A small network was shown many inputs. Here are its activations along a few directions, one row for each input.
Each table varies a few parts of the input and shows all the possible inputs, shuffled.
A made-up example of a description, with smaller parts first: one of 5 places around a ring, together with either a single point or one of 11 places around a ring or (one of 3 separate values, together with one of 4 places along a line).
Shared parts are said once, and a part with two or three values counts as separate values.

A family of inputs:
r1: [ 40 -27  35  -8 -41  -5  -1  29  -4 -61 -36 -19 118]
r2: [ 58 -91  -3  -7 -47  13 -12  12  -3 -14 -18   2  95]
r3: [  8  38 -22 -40  43  23 -10   1  21  -7  12  -5 -40]
r4: [ 37 -54  11 -28 -59   9  14 -24  -5  14 -34  -5  52]
r5: [ 50 -42  56 -19 -63   2  30 -45   6  15 -41 -23 -65]
r6: [-19  24 -39  -2  42  22  -9   5  -8  15   2   9  22]
r7: [-10  10  27  23  -8 -39  14 -20  11  40   2   7 -87]
r8: [ 24  -7  85   0 -26 -20  35 -29  13 -33 -76 -65 -48]
r9: [-27   8 -49  23  -1  19 -16  34 -26 -23  39  40  57]
r10: [-34  22 -30  12  10  20   8  12 -21  10  37   2  17]
r11: [-23  22  -5   3  18   1  -9 -11 -11  -2  33  -2 -45]
r12: [-39 -10 -23   8  -6 -32  14   6 -12  30   3  24  18]
r13: [-28   3  14   7  10 -26 -15  -6  -6  11  19  10 -39]
r14: [ -2   3 -44  11  41  31 -25  37 -11 -18  25  40  67]
r15: [-38   3 -12  15   2  -9   1  17 -16  24  23  12  23]
r16: [ 25  57  -6 -22  34  25  -5  -3  34  19  -1 -15 -87]
r17: [-26 -20 -40  21 -16 -33  -2  31 -19  -4  23  55  61]
r18: [ -3  28 -12  -9  50   4 -16 -15  -3   0  17   0 -38]
r19: [ 11  11 -53 -20  33  53 -18  54  14 -27  21  35  66]
r20: [ -3  36 -45 -28  35  44   7  24  12   3  17  -2  22]
r21: [ -7  40  13  24   9   6  -3 -16   3  24  19 -11 -91]
r22: [-30 -12 -31  25  -8 -11 -25  40 -20  -8  24  50  63]
r23: [ 15 -15  38  -5 -28 -11  28  -4  -1 -36 -48 -58  71]
r24: [-12  21  32  27  -1 -20  -8 -12   8  37   5   1 -85]
r25: [ 36 -63  28 -12 -44  -4   6 -51  21   1 -28 -29  -7]
r26: [  7  41   8   0  42   8  -5 -13  -1  18  -1 -14 -93]
r27: [ 21 -19  65 -10 -14 -25  18 -33  10 -48 -54 -58  11]
r28: [-30  -5   3  11  -6 -44   4 -20  12  19  15  14 -38]
Changing only one part turns r19 into r3. The same change can be made to r17. Which row results?
Answer: r28
Describe the family of inputs behind these rows.
Answer: one of 4 places along a line, together with either one of 2 separate values or one of 5 places along a line
A walk changes only the place on the line of 5. It starts at r20 and steps to r6. List the rest of the walk in order.
Answer: r10, r15, r12
Which other rows agree with r16 in the place on the line of 4? List them by row number.
Answer: r5, r7, r8, r21, r24, r26

A family of inputs:
r29: [-15  13  30   4   0 -19  13 -26   5  35   2  -9 -86]
r30: [  4  -8  48   1 -23 -27  19 -39   9  24 -23 -28 -68]
r31: [  3  32  23 -14  22   9   7 -24  20  18  -7 -27 -86]
r32: [ 21  -3   9  -5   7   8  -9  -1   7 -18 -15 -10   7]
r33: [-24  23  18  10  14 -10   8 -26  -1  39  17  -3 -94]
r34: [  9 -31  20  12 -25 -22   3  -3  -3  -4 -16  -1  11]
r35: [-21   8  -9  22   5  -2  -9  10 -15  14  26  20 -17]
r36: [  5 -48 -16   1 -40  -1   9  17 -21 -10  -5  16  90]
r37: [  2 -18  18  14 -19 -12   0  -2 -11   0  -1   1   4]
r38: [ -3  24 -20   3  32  19 -18  11   4  -3  13  10 -14]
r39: [-17  10  -1  14  12 -13  -5  -9  -4  19  24  15 -57]
r40: [-13 -13   0  11 -18 -15   8  12 -17  -9   1   5  52]
r41: [ 25  10  22 -11   0   7   3 -19  14  -6 -13 -25 -37]
r42: [-25  -9 -51   9  -3  10  -9  33 -26  10  36  40  62]
r43: [ -8  22 -21  -4  14  15  -3  23   1 -16   5   2  40]
r44: [-35   8 -31  18  13 -11  -8  25 -17   3  27  28  32]
r45: [ -8  -1  12   9  -3 -22   2  -9   3  16   9   9 -49]
r46: [  4   2  -8  -9   9   8  -6  11   2 -31  -9  -5  56]
r47: [ 27  -8  17  -4 -11  13  -1  -5   8 -20 -26 -21  11]
r48: [ 25 -25 -23 -17 -21  27   3  17  -5 -24 -17   1  92]
r49: [-17  30 -39   0  34  16 -13  25   0 -10  17  14  34]
r50: [-28  -7 -14  12   2 -15  -7  21 -12 -10  17  21  42]
r51: [ 24  10  42 -17  -2   1  13 -38  24   5 -35 -47 -68]
r52: [ -7  10 -63 -11  25  32 -19  34  -5  -5  24  32  66]
r53: [ 31  -3  24 -12  -6  -3   5 -21  22  -9 -30 -26 -31]
r54: [-18 -29 -36   1  -8   0 -12  30 -18  -6  24  38  73]
r55: [ 12  -1  -1  -6 -10  10   7   9   3 -28 -23 -16  59]
r56: [  5 -16  26   5 -14 -25   3 -21   1   5  -3  -4 -36]
r57: [ 17 -16 -28 -17  -7  31  -6  18  -9 -23  -2   7  87]
r58: [  2  -4 -46 -17  11  26 -13  33   0 -14  11  26  74]
r59: [  2  35  -6  -2  27  19  -4  -7  11  10  15  -5 -59]
r60: [ 12 -26  32   5 -25 -27   6 -25   6   0 -14 -11 -30]
r61: [ 11  20   5  -9  18   4  -2  -7  19   3  -3  -6 -49]
r62: [ -2 -39 -20   1 -27   3   0  18 -25 -10   9  21  85]
r63: [ -4  46   7  -7  35  13   8 -23  16  30   4 -19 -95]
r64: [ -1  -4  40   0  -7 -31  13 -36   6  26 -14 -17 -71]
r65: [-12  -5   5  16  -8  -8  -5   9 -10   6  13  13  -8]
r66: [ 7 18 -4  0 11 16 -5 11  7 -3  0 -1 -8]
r67: [ 18  16  32 -18  14  -5  10 -34  22  12 -26 -34 -71]
r68: [ -7 -23   6  11 -29 -17  12   9 -13 -14 -10  -2  58]
Describe the family of inputs behind these rows.
Answer: one of 2 separate values, together with one of 4 places along a line, together with one of 5 places along a line
Changing only the place on the line of 5 turns r37 into r40. The same change can be made to r35. Which row results?
Answer: r44
Change only the place on the line of 4 in r29. List by row number the other rows that result.
Answer: r30, r33, r64
Change only the place on the line of 5 in r34. List by row number the other rows that result.
Answer: r30, r36, r60, r68
Change only the choice among 2 separate values in r61. List by row number the other rows that result.
Answer: r45

A family of inputs:
r69: [ -22   24   -5    6   27   -3   14  -13    2   28   45   25 -112]
r70: [-21  23 -44  34  24  36 -25  35 -39 -16  74  14  59]
r71: [ -8 -12 -76 -28  57  22 -49   0   6  -2  44  44  30]
r72: [ 22 -13  68  15 -48 -53   7 -44  28 -14 -23 -37 -59]
r73: [ 42 -51  35 -21 -61  18  25 -50  -1  68 -38 -31 -70]
r74: [-59  -7 -71 -32  29 -16  -6  37 -10  27  58  23  58]
r75: [-46  43  26  34  60 -43 -25   3  -8  13  14   6 -96]
r76: [  26   30   40  -44   -3   43   26  -37   37  -36  -80 -111   -8]
r77: [-27 -53  -1  35 -64 -37  26  10 -44 -14 -29   3 111]
r78: [-13 -39  14 -43 -55 -22  29  23   2  -9 -39  21 102]
r79: [ 12  -6 102  30  -2 -64   7 -21  18  -5 -57 -29 -46]
r80: [  7  14 -73   9  29  59 -54  76  16 -19  19  45  19]
r81: [ 38 -74  -8 -43 -18   7 -25 -27   5 -39 -31   5  67]
r82: [ -9 110 -22 -32  82  50  12  -9  28  -4  -6 -50 -41]
r83: [ 90 -37  -7  -4 -20  22 -14  37  10 -55 -33   1  75]
r84: [-92  11 -59  49   1  -3  -3  52 -33  22  26  55  65]
r85: [ 22 -41  60  -2 -46 -18  37 -39  21   7 -26 -20 -72]
r86: [-11  68   9  24  33 -41  -5 -16  11   9  45  21 -92]
r87: [ 40 -19  31  22 -44  15  12   6 -35 -53   4  -9 109]
r88: [  11   28  -19   -8   20   28   12  -24  -13   92   31   26 -100]
Changing only one part turns r69 into r85. The same change can be made to r84. Which row results?
Answer: r77
Describe the family of inputs behind these rows.
Answer: one of 2 separate values, together with either a single point or one of 4 places along a line or one of 5 places around a ring
Change only the place on the line of 4 in r75. List by row number the other rows that result.
Answer: r69, r86, r88
